Here are a small network's activations along a few directions, averaged over the inputs that share one value of a field.
Related values have similar rows: they may be neighbours, one step apart, or belong to one group.
(in the rows, 500 means zero)
Strong random noise was added to every row along 2 fixed directions; ignore it. To show where, here is one row again and again, with new noise each time:
[504 375 605 363 528 710 418 692 678 305 532 769 295 236 495 599 732 280]
[513 318 515 385 492 766 311 765 724 352 551 843 192 147 441 676 858 229]
[539 434 507 461 485 648 449 582 586 352 515 634 406 308 466 586 572 360]
[601 527 327 631 407 548 489 404 433 440 488 411 583 420 410 575 314 490]


T, 10 values:
t7: [489 678 284 696 389 296 538 455 285 521 381 397 484 646 571 432 443 587]
t10: [502 720 265 740 407 356 513 189 252 671 587  59 762 837 231 632  92 725]
t4: [446 592 604 418 528 347 703 676 473 536 280 423 696 735 654 274 494 603]
t6: [355 315 636 270 605 430 596 773 837 582 486 612 386 447 702 360 624 520]
t8: [645 663 189 852 217 420 470 395 408 629 508 376 491 352 401 587 546 558]
t5: [336 468 687 386 518 624 426 461 624 360 471 445 435 504 438 390 563 557]
t3: [539 476 333 613 463 623 444 483 534 423 487 519 431 326 432 640 476 412]
t2: [535 360 311 606 464 526 102 637 382 779 687 597 417 528 345 687 667 481]
t1: [509 486 630 471 620 355 686 214 235 618 551 324 743 742 599 445 304 636]
t9: [603 480 527 410 637 442 483 334 540 726 519 596 498 563 534 407 481 524]
The values of T form a ring.
Q: What is the length, in steps, of the shortest route from t9 to t4?
A: 2
Q: Going along T from t2 by way of its neighbour t1, in what order are t7, t6, t8, t3 met?
A: t6, t7, t8, t3

U, 10 values:
u7: [595 477 755 338 788 461 733 145 411 569 484 497 609 703 545 417 374 615]
u2: [676 506 677 467 612 457 773 125 312 521 537 275 981 582 571 380  85 591]
u3: [389 656 758 497 486 282 479 425 460 564 778 437 498 692 548 412 403 632]
u10: [476 356 295 551 328 426 381 712 372 765 521 467 522 615 340 679 772 610]
u8: [328 457 681 305 481 743 352 663 560 107 338 755 191 360 534 446 879 293]
u4: [507 617 397 559 456 324 773 466 671 620 317 348 609 463 612 237 431 624]
u6: [517 699 480 600 423 652 475 400 482 313 511 331 623 461 329 584 305 407]
u1: [452 429 200 546 544 394 312 804 525 718 366 561 430 670 489 454 521 563]
u5: [484 342 355 531 497 653 405 411 586 403 584 391 449 354 414 660 262 470]
u9: [473 617 968 343 620 467 740 710 570 133 508 844 357 369 903 411 682 287]
The values of U form a ring.
Q: What is the length, in steps, of the shortest route from u10 to u7?
A: 2
Q: Going along U from u6 by way of its neighbour u8, in what order are u3, u4, u5, u9 met?
A: u9, u4, u3, u5
